A small network was trained on made-up records. Each row is its average activation on records with the value named, seen along a few directions.
Values that are neighbours, or in one group, have similar rows; names and order tell nothing.
(in the rows, 500 means zero)
Random noise pushes rows far along 6 fixed directions. That doesn't count. These rows show it; they differ only by the noise:
[475 541 379 468 518 502 500 437 498 567 622 499 488 457 508 436 401 383
 621 553]
[433 518 482 310 363 475 489 416 611 527 546 360 492 495 538 443 398 452
 497 513]
[524 440 498 355 405 607 505 484 612 467 392 377 570 458 623 490 454 416
 416 477]
[575 500 466 335 376 632 514 415 594 451 455 338 627 391 586 395 363 338
 462 501]
[524 462 508 548 577 503 558 481 466 423 435 503 525 458 604 487 539 498
 514 561]
[418 706 436 477 141 666 740 452 483 500 647 411 491 439 413 432 152 351
 694 647]
[483 478 638 361 512 294 520 345 568 371 477 313 536 481 550 370 568 594
 434 558]
[575 411 429 602 750 515 497 508 451 484 453 579 546 441 600 490 610 426
 539 530]


Field FISIV:
fuf: [489 484 721 565 586 341 619 521 537 452 440 500 520 583 264 483 793 605
 379 525]
vones: [425 398 544 381 577 330 434 513 707 693 576 440 521 615 363 399 671 556
 332 448]
mema: [586 658 599 614 415 554 642 468 406 316 423 485 532 442 376 452 486 481
 423 558]
mav: [455 516 622 534 144 648 814 622 476 368 324 429 483 499 556 664 354 582
 454 588]
pigit: [521 568 637 413 393 475 430 405 446 423 532 469 606 527 443 413 438 592
 517 475]
goli: [562 463 448 460 468 527 473 562 618 525 487 324 542 488 450 494 454 388
 374 396]
vona: [527 385 598 436 702 418 374 446 563 660 533 496 580 522 371 395 778 543
 384 401]
liv: [602 412 537 442 781 480 332 504 527 534 471 512 548 475 393 496 703 458
 485 410]
dema: [579 406 436 449 868 372 322 443 617 627 614 499 599 408 427 379 721 381
 372 422]
nin: [567 428 382 271 376 607 221 545 562 607 477 446 484 446 669 586 378 410
 476 328]
tav: [514 467 485 587 625 489 564 570 475 570 533 552 556 515 537 475 540 522
 537 509]
feg: [524 728 345 779 411 609 449 440 146 374 586 779 282 483 543 588 244 569
 771 604]
beme: [536 456 532 502 574 506 649 574 761 603 526 386 574 582 166 485 639 270
 358 400]
muk: [689 509 440 390 604 451 281 335 498 304 552 329 720 317 474 284 382 328
 514 448]
kuf: [375 457 607 541 541 311 573 622 547 610 563 535 418 687 354 569 657 719
 633 446]
Each value of FISIV is a pair of two hidden parts, and every pair occurs once (5 first parts, 3 second parts).
Q: Changing only the second part turns nin into muk. liv has the same second part as nin; what does that change turn liv into?
A: feg
Q: Changing only the second part turns fuf into vona. dema has the same second part as fuf; what does that change turn dema into?
A: vones

Field LUT:
vusa: [644 499 624 626 701 310 648 364 497 251 430 300 655 381 514 308 615 546
 369 526]
fenan: [581 390 413 243 617 480  90 404 551 632 519 631 517 554 631 414 612 503
 329 367]
rut: [609 430 613 374 464 370 409 488 490 357 312 392 568 544 618 506 520 591
 378 488]
magu: [545 578 480 264 323 591 404 385 631 563 605 391 593 527 303 347 418 357
 446 407]
mon: [622 290 356 517 770 648 320 581 524 649 389 526 628 473 588 508 587 367
 547 359]
vozes: [558 462 501 592 525 658 510 615 460 365 256 571 519 478 538 630 554 490
 333 487]
migat: [430 348 463 303 545 457 480 552 772 730 525 396 488 541 432 571 580 390
 456 378]
mosi: [366 408 494 482 660 441 362 575 498 701 534 584 374 561 624 569 707 597
 542 407]
foz: [477 429 497 539 538 564 506 687 560 439 416 507 486 513 516 625 613 440
 351 455]
lar: [589 447 443 511 530 538 579 492 606 477 480 474 601 373 560 451 477 379
 468 534]
suko: [445 435 778 493 281 559 667 620 549 342 317 326 436 624 463 623 520 691
 513 515]
bati: [764 414 516 627 933 464 603 404 515 435 521 471 769 293 501 326 645 330
 492 574]
panop: [435 366 669 194 514 372 328 473 792 565 376 294 559 619 345 529 823 510
 167 269]
The values of LUT form a line.
Q: Name the neighbours of migat, in listed order.
A: mosi, bati
Q: Name the neighbours of fenan, in listed order.
A: magu
Q: Name the neighbours of vozes, in listed order.
A: foz, panop
